A small network was trained on invented records. Each row is its activation on one of them, seen along a few directions.
Each row is followed by the record's values for the fields Vif, Bal, Fabe, Bav.
Not every record has every field; a missing one is written missing.
The largest differences between rows may come from other fields.
In the rows, 500 means zero.
Strong random noise was added to every row along 22 fixed directions; ignore it. To show where, here is one row again and again, with new noise each time:
[502 622 512 608 363 644 311 471 352 570 614 441 778 655 621 599 395 871
 199 700 624 378 589 529 324 526 562 607 592 442 253 388 489 196 571 652
 466 548 477]
[486 594 352 405 379 321 641 607 491 689 467 326 637 519 476 543 461 568
 379 516 428 479 633 411 330 551 636 611 579 569 656 421 241 391 389 644
 740 632 376]
[380 499 567 312 575 528 501 488 375 654 161 297 613 466 631 362 429 488
 386 383 607 485 389 426 325 447 359 445 439 443 591 608 695 368 395 412
 472 450 365]
[602 460 400 641 421 605 316 303 423 353 537 540 447 504 529 330 596 672
 441 252 477 488 331 751 428 560 393 548 448 300 502 623 543 458 658 378
 470 505 498]
[426 152 755 401 621 350 435 280 410 385 535 430 613 368 630 204 333 802
 478 387 670 370 786 346 510 179 405 414 325 687 424 562 548 346 534 571
 429 592 368]
[688 620 721 446 619 809 304 538 512 397 399 578 570 408 678 415 418 694
 492 513 521 463 442 539 511 391 506 287 576 446 305 630 919 435 703 482
 588 488 694]
[454 302 394 297 537 356 362 661 486 606 614 487 626 412 286 444 458 562
 627 230 937 481 415 551 540 292 288 423 464 447 626 627 704 598 472 489
 156 486 376]
[500 195 334 558 180 581 470 609 466 527 611 575 316 435 689 731 443 903
 486 480 764 400 598 470 374 544 590 465 319 503 424 527 436 318 627 208
 364 510 151]
[528 694 459 512 641 588 384 395 569 463 566 753 504 709 463 451 721 592
 507 341 564 496 273 499 597 440 718 498 622 572 446 446 229 425 381 696
 708 487 519]
[518 595 499 611 531 491 350 367 322 336 664 574 488 532 586 533 528 803
 246 407 401 524 346 621 435 495 650 546 479 498 497 462 438 370 560 622
 536 487 549]
[546 806 638 496 380 361 626 590 471 404 459 312 376 328 355 584 360 525
 226 487 403 423 307 677 295 364 556 711 431 273 766 534 701 615 531 491
 243 584 541]
[333 595 566 696 505 569 500 395 502 476 420 469 367 542 602 393 412 384
 526 365 748 455 419 512 486 446 280 499 416 291 429 465 356 422 364 419
 307 380 404]
[372 420 601 378 673 305 466 550 375 399 709 448 538 285 521 512 397 519
 336 213 605 799 442 709 679 475 469 377 608 520 576 518 752 529 539 640
 445 341 790]
[617 484 625 306 680 594 503 636 515 566 471 456 553 613 535 486 739 503
 397 478 410 538 513 666 369 782 571 447 658 608 436 450 319 488 524 647
 753 505 655]
[475 408 412 412 662 290 707 394 654 424 469 157 513 593 377 577 593 310
 306 513 599 378 497 597 590 537 895 604 622 815 427 334 445 520 522 499
 640 600 333]
[402 467 488 510 825 331 403 566 425 360 644 612 446 434 589 579 492 411
 606 355 546 673 404 583 731 256 629 187 524 635 402 520 706 529 439 613
 592 360 607]
[274 332 569 368 550 372 552 609 372 590 576 577 566 582 682 708 286 622
 590 435 719 547 764 238 534 270 564 273 495 622 453 516 458 453 447 477
 554 412 394]
[500 464 274 812 360 453 534 471 455 381 414 622 426 675 596 315 491 525
 669 358 469 329 331 363 545 477 587 476 506 434 516 525 322 473 546 237
 748 556 273]
[545 514 485 709 600 279 542 503 420 384 574 605 323 465 559 232 494 464
 630 313 260 567 244 356 649 523 506 435 392 467 735 530 356 609 398 565
 641 507 487]
[591 297 644 357 322 338 586 616 628 577 672 488 519 441 456 261 606 679
 528 414 399 519 575 595 240 489 275 576 413 595 606 475 284 369 399 689
 487 649 413]
[655 702 659 544 489 685 601 275 687 466 382 168 555 493 327 511 554 284
 455 659 501 213 724 646 494 614 317 749 560 341 393 489 481 628 630 466
 393 608 583]
[542 475 527 390 585 482 561 708 396 324 441 580 508 562 448 439 439 419
 576 495 489 409 544 605 241 593 232 477 543 547 558 420 460 539 784 367
 283 542 585]
[472 643 584 521 679 559 463 342 409 391 192 305 558 411 597 284 505 590
 218 681 563 275 473 441 443 512 708 548 477 663 406 364 412 318 435 595
 683 574 471]
[405 252 419 723 522 268 470 549 229 301 699 456 504 761 523 516 469 502
 377 472 519 481 393 678 515 633 638 468 554 475 422 435 510 642 685 343
 491 460 512]

[586 676 374 643 357 348 580 341 549 476 695 566 376 587 525 611 265 575
 571 479 190 563 368 251 429 311 491 604 282 446 737 493 522 475 522 523
 264 614 234]
{Vif: missing, Bal: l4, Fabe: b3, Bav: y1}
[471 369 552 330 599 426 629 670 447 407 522 371 433 341 411 758 669 439
 530 470 411 372 439 555 413 549 303 431 399 728 642 466 514 633 500 358
 407 401 465]
{Vif: missing, Bal: l1, Fabe: b1, Bav: y2}
[568 618 788 409 651 482 508 749 510 570 525 346 504 396 343 624 610 503
 240 650 544 426 197 555 608 543 721 564 546 501 544 498 745 675 345 670
 394 470 612]
{Vif: h1, Bal: l6, Fabe: b3, Bav: y5}
[450 586 270 703 577 374 493 441 392 452 557 620 441 558 755 553 214 620
 357 354 383 720 183 279 692 416 955 427 533 521 536 445 757 311 617 427
 534 494 368]
{Vif: missing, Bal: l1, Fabe: b1, Bav: y6}
[540 552 486 273 757 584 536 809 517 498 376 350 604 184 686 518 455 620
 493 209 445 494 531 397 271 563 220 245 583 861 593 391 318 183 452 613
 752 418 445]
{Vif: h1, Bal: l6, Fabe: b1, Bav: y2}
[317 464 311 566 558 326 558 422 455 399 466 580 414 421 515 574 677 471
 390 459 606 478 332 661 578 396 681 604 465 692 427 358 438 200 385 494
 434 477 334]
{Vif: missing, Bal: l4, Fabe: b1, Bav: y2}
[610 590 705 599 490 701 288 481 423 472 672 629 522 478 634 556 578 708
 548 534 252 561 454 545 455 459 293 337 427 413 409 585 553 512 440 639
 619 400 693]
{Vif: h1, Bal: missing, Fabe: missing, Bav: missing}
[543 564 750 443 585 536 440 268 349 599 439 363 574 553 455 449 528 550
 297 408 490 503 507 587 514 485 446 658 442 186 596 730 691 657 520 567
 304 522 619]
{Vif: h1, Bal: l3, Fabe: b3, Bav: y5}
[519 297 500 156 750 573 234 499 447 609 611 700 568 843 607 435 467 720
 497 568 655 768 617 359 353 507 800 168 496 767 376 453 363 592 484 727
 673 490 512]
{Vif: missing, Bal: l2, Fabe: b1, Bav: y6}
[430 497 794 428 420 455 550 320 628 610 565 338 332 471 519 512 393 441
 585 382 410 647 670 469 359 273 361 368 272 272 645 679 409 781 231 556
 540 428 524]
{Vif: missing, Bal: l1, Fabe: b3, Bav: y5}
[548 669 648 311 623 486 417 519 516 355 672 723 386 728 422 510 356 523
 550 291 383 756 410 578 253 253 498 306 498 440 646 545 492 820 583 595
 441 472 699]
{Vif: h1, Bal: l1, Fabe: b1, Bav: y6}
[505 506 513 467 569 628 399 397 459 450 677 686 530 589 588 730 725 566
 572 508 208 594 474 567 420 518 283 451 450 662 407 493 429 344 465 604
 520 375 523]
{Vif: h2, Bal: l6, Fabe: b1, Bav: y6}
[583 532 521 504 319 444 623 719 682 556 586 701 483 627 413 362 532 421
 851 510 443 461 215 269 498 367 244 448 454 579 656 496 493 590 345 498
 461 543 368]
{Vif: h1, Bal: l3, Fabe: b1, Bav: y2}
[732 694 307 304 491 678 365 347 495 473 461 622 443 255 315 605 820 606
 425 619 319 524 414 678 485 716 507 716 400 535 679 545 534 481 586 609
 381 567 630]
{Vif: missing, Bal: l2, Fabe: b1, Bav: y2}
[574 529 513 667 182 433 575 356 573 534 824 482 710 504 429 564 360 566
 564 583 275 549 673 390 677 488 278 689 578 411 506 527 645 476 576 615
 463 559 585]
{Vif: h2, Bal: l1, Fabe: b3, Bav: y1}
[531 450 438 520 524 419 443 441 429 443 501 331 504 452 331 539 456 563
 444 526 649 315 524 497 524 389 548 548 388 492 546 552 597 688 531 429
 326 575 364]
{Vif: missing, Bal: missing, Fabe: missing, Bav: missing}
[453 596 689 363 747 466 515 438 516 493 510 471 611 414 480 419 664 386
 355 335 402 638 133 619 593 484 314 582 558 603 528 476 780 303 381 718
 307 380 617]
{Vif: missing, Bal: l1, Fabe: b1, Bav: y2}
[512 633 360 595 234 587 628 806 519 430 435 654 521 355 537 574 301 512
 676 615 506 430 718 351 500 613 411 457 678 494 550 399 348 476 682 322
 702 518 651]
{Vif: h1, Bal: l2, Fabe: b2, Bav: y3}
[504 337 775 578 397 505 633 685 493 596 521 734 433 635 709 537 582 557
 543 408 433 581 436 515 738 508 753 444 656 322 376 688 716 497 527 379
 721 470 630]
{Vif: h2, Bal: l4, Fabe: b3, Bav: y1}
[565 572 566 670 549 471 382 421 454 515 660 749 547 686 404 434 813 427
 690 556 219 463 290 582 556 436 313 587 435 371 461 550 440 528 341 680
 433 485 572]
{Vif: missing, Bal: l1, Fabe: b1, Bav: y2}
[643 370 450 550 311 524 649 825 692 741 508 494 478 320 611 513 509 387
 765 365 366 658 399 438 717 634 406 355 609 356 552 683 841 536 491 326
 684 463 498]
{Vif: missing, Bal: l1, Fabe: b3, Bav: y5}
[475 778 592 573 546 532 664 437 654 530 478 382 474 745 387 544 371 312
 446 386 578 366 439 456 377 434 483 673 577 333 528 377 279 548 504 499
 253 542 397]
{Vif: h2, Bal: missing, Fabe: missing, Bav: missing}
[617 319 486 522 444 534 563 664 672 363 547 437 166 314 585 509 521 461
 648 569 450 495 583 700 220 536 350 316 264 618 416 414 426 505 556 351
 407 526 368]
{Vif: missing, Bal: l1, Fabe: b1, Bav: y2}
[527 735 456 485 569 722 186 238 504 427 723 577 686 515 379 660 736 726
 329 330 498 498 280 749 482 412 391 574 580 502 428 478 487 341 477 725
 457 379 654]
{Vif: h2, Bal: l1, Fabe: b2, Bav: y3}
[520 552 230 754 396 465 356 353 467 460 652 471 539 443 529 425 306 617
 443 508 560 569 755 563 556 517 625 514 537 373 397 437 344 456 599 585
 625 579 552]
{Vif: h2, Bal: l1, Fabe: b1, Bav: y6}
[567 494 633 487 794 474 508 279 666 434 539 393 567 617 620 373 483 315
 665 438 190 585 468 400 521 258 382 279 437 731 371 503 656 465 438 629
 647 501 422]
{Vif: h1, Bal: l1, Fabe: b1, Bav: y6}
[684 489 618 510 683 363 547 581 656 459 679 398 505 597 286 474 482 372
 561 507 563 343 555 577 479 450 419 621 511 519 458 447 495 594 619 656
 129 657 413]
{Vif: missing, Bal: l3, Fabe: b2, Bav: y3}
[383 528 463 546 235 577 538 596 536 411 475 586 393 535 544 589 514 540
 488 402 559 528 465 663 348 466 542 446 581 415 483 512 406 494 505 305
 696 412 550]
{Vif: h2, Bal: l2, Fabe: b2, Bav: y3}
[595 532 500 525 511 282 541 443 541 353 439 612 386 359 351 283 546 565
 604 425 367 360 495 467 556 178 703 548 399 533 681 603 446 611 435 575
 628 709 450]
{Vif: h2, Bal: missing, Fabe: missing, Bav: missing}
[550 560 449 731 544 511 440 362 466 523 745 200 564 228 524 553 557 573
 390 382 295 514 350 416 760 851 262 533 465 511 668 423 354 535 366 671
 614 361 574]
{Vif: missing, Bal: l4, Fabe: b3, Bav: y5}
[675 836 476 627 465 546 550 597 595 427 415 433 510 241 481 527 377 465
 572 426 321 365 590 609 390 303 279 570 540 354 530 549 638 364 609 531
 421 622 530]
{Vif: h2, Bal: missing, Fabe: missing, Bav: missing}
[719 247 554 468 378 429 488 663 680 510 827 827 429 215 394 265 558 756
 564 595 627 601 612 532 765 656 587 686 500 569 485 409 501 362 660 725
 178 708 619]
{Vif: missing, Bal: l2, Fabe: b3, Bav: y5}
[541 592 479 707 426 739 369 370 525 457 500 501 475 542 517 496 502 484
 494 731 559 437 458 557 531 581 401 536 450 376 289 421 606 518 556 421
 330 479 531]
{Vif: missing, Bal: l1, Fabe: b1, Bav: y6}
[398 590 240 471 237 618 356 358 616 561 497 575 586 467 432 373 379 482
 520 511 809 753 636 678 523 461 495 465 636 377 393 473 546 465 481 520
 607 472 679]
{Vif: missing, Bal: missing, Fabe: missing, Bav: missing}

Here are new rows. What are their fields?
[647 470 561 392 890 497 560 708 567 468 349 342 488 616 615 515 339 293
 603 549 470 389 768 569 224 413 567 286 542 585 285 419 559 488 770 451
 425 643 422]
{Vif: missing, Bal: l1, Fabe: b1, Bav: y2}
[532 449 534 585 441 632 438 484 634 533 391 329 270 313 455 395 682 642
 391 641 809 256 473 516 511 640 678 545 308 544 440 402 141 543 248 525
 556 537 335]
{Vif: missing, Bal: missing, Fabe: missing, Bav: missing}
[418 581 410 475 564 638 508 563 750 584 387 331 457 577 559 511 490 274
 542 464 757 508 483 650 272 447 382 382 548 567 255 352 377 296 334 495
 486 425 311]
{Vif: missing, Bal: l6, Fabe: b1, Bav: y2}
[602 558 359 306 661 315 643 407 700 428 504 288 462 398 326 404 612 189
 539 501 160 634 420 665 322 584 357 529 428 796 697 361 451 533 473 664
 487 603 473]
{Vif: missing, Bal: l4, Fabe: b3, Bav: y5}
[536 442 460 448 706 396 419 371 288 572 551 432 547 448 400 745 639 512
 420 665 382 415 755 530 556 555 520 691 345 484 514 583 476 527 522 649
 244 561 441]
{Vif: h1, Bal: l6, Fabe: b1, Bav: y6}
[463 518 328 500 164 415 691 551 874 643 394 530 565 437 456 320 433 404
 650 423 653 576 622 456 685 287 770 556 752 504 429 542 510 340 372 481
 938 628 418]
{Vif: h1, Bal: l6, Fabe: b2, Bav: y3}
[513 578 496 682 402 292 570 689 459 614 471 379 318 492 665 394 325 354
 576 496 265 666 621 670 201 368 429 374 366 203 514 582 491 519 371 547
 559 576 436]
{Vif: missing, Bal: missing, Fabe: missing, Bav: missing}
[495 501 838 690 550 501 546 439 625 589 654 439 258 330 555 556 600 511
 554 371 469 449 393 407 717 380 346 526 268 323 517 601 451 564 176 607
 310 388 387]
{Vif: missing, Bal: l1, Fabe: b1, Bav: y6}
[389 485 535 613 675 612 353 421 444 551 588 341 629 443 634 627 501 500
 412 340 638 541 479 607 642 513 334 372 563 440 294 462 621 356 447 541
 455 328 549]
{Vif: missing, Bal: l4, Fabe: b3, Bav: y1}
[428 523 523 695 490 385 615 399 562 528 364 345 419 318 500 194 424 311
 534 415 560 510 704 462 728 534 533 560 540 313 543 492 298 608 363 525
 703 554 581]
{Vif: missing, Bal: l2, Fabe: b1, Bav: y6}
[416 533 363 443 676 315 541 442 378 403 348 591 492 441 570 352 313 400
 475 494 486 613 683 475 465 415 627 519 509 582 532 441 474 317 639 559
 447 591 522]
{Vif: h1, Bal: l2, Fabe: b2, Bav: y3}
[656 542 330 578 609 327 341 664 529 539 671 484 549 338 479 427 391 608
 620 364 403 589 434 422 632 303 648 272 505 521 574 580 637 612 435 684
 707 577 487]
{Vif: missing, Bal: l1, Fabe: b1, Bav: y6}
[811 585 610 565 743 483 533 376 528 512 525 197 689 485 454 460 478 579
 366 627 235 196 682 362 547 634 560 723 513 591 475 450 470 437 698 711
 415 764 416]
{Vif: missing, Bal: missing, Fabe: missing, Bav: missing}
[484 434 755 450 356 422 540 507 615 425 765 757 398 480 504 543 595 658
 538 474 396 577 422 654 374 190 323 554 364 564 441 490 591 317 433 624
 204 518 450]
{Vif: missing, Bal: l4, Fabe: b1, Bav: y6}
[400 318 579 456 523 602 434 685 344 733 404 416 599 335 563 664 701 521
 468 592 673 398 330 469 667 669 316 465 443 459 445 583 769 396 340 409
 307 332 447]
{Vif: missing, Bal: missing, Fabe: missing, Bav: missing}
[515 438 363 602 379 484 569 234 471 515 572 263 393 429 584 566 652 450
 320 328 230 719 473 754 520 824 462 627 455 411 587 548 424 472 498 465
 667 429 528]
{Vif: h1, Bal: missing, Fabe: missing, Bav: missing}
[586 755 497 581 655 502 435 551 593 467 325 434 497 451 279 457 828 305
 479 549 441 247 100 687 541 385 632 599 517 435 519 537 575 539 287 594
 521 532 477]
{Vif: h2, Bal: l2, Fabe: b3, Bav: y5}
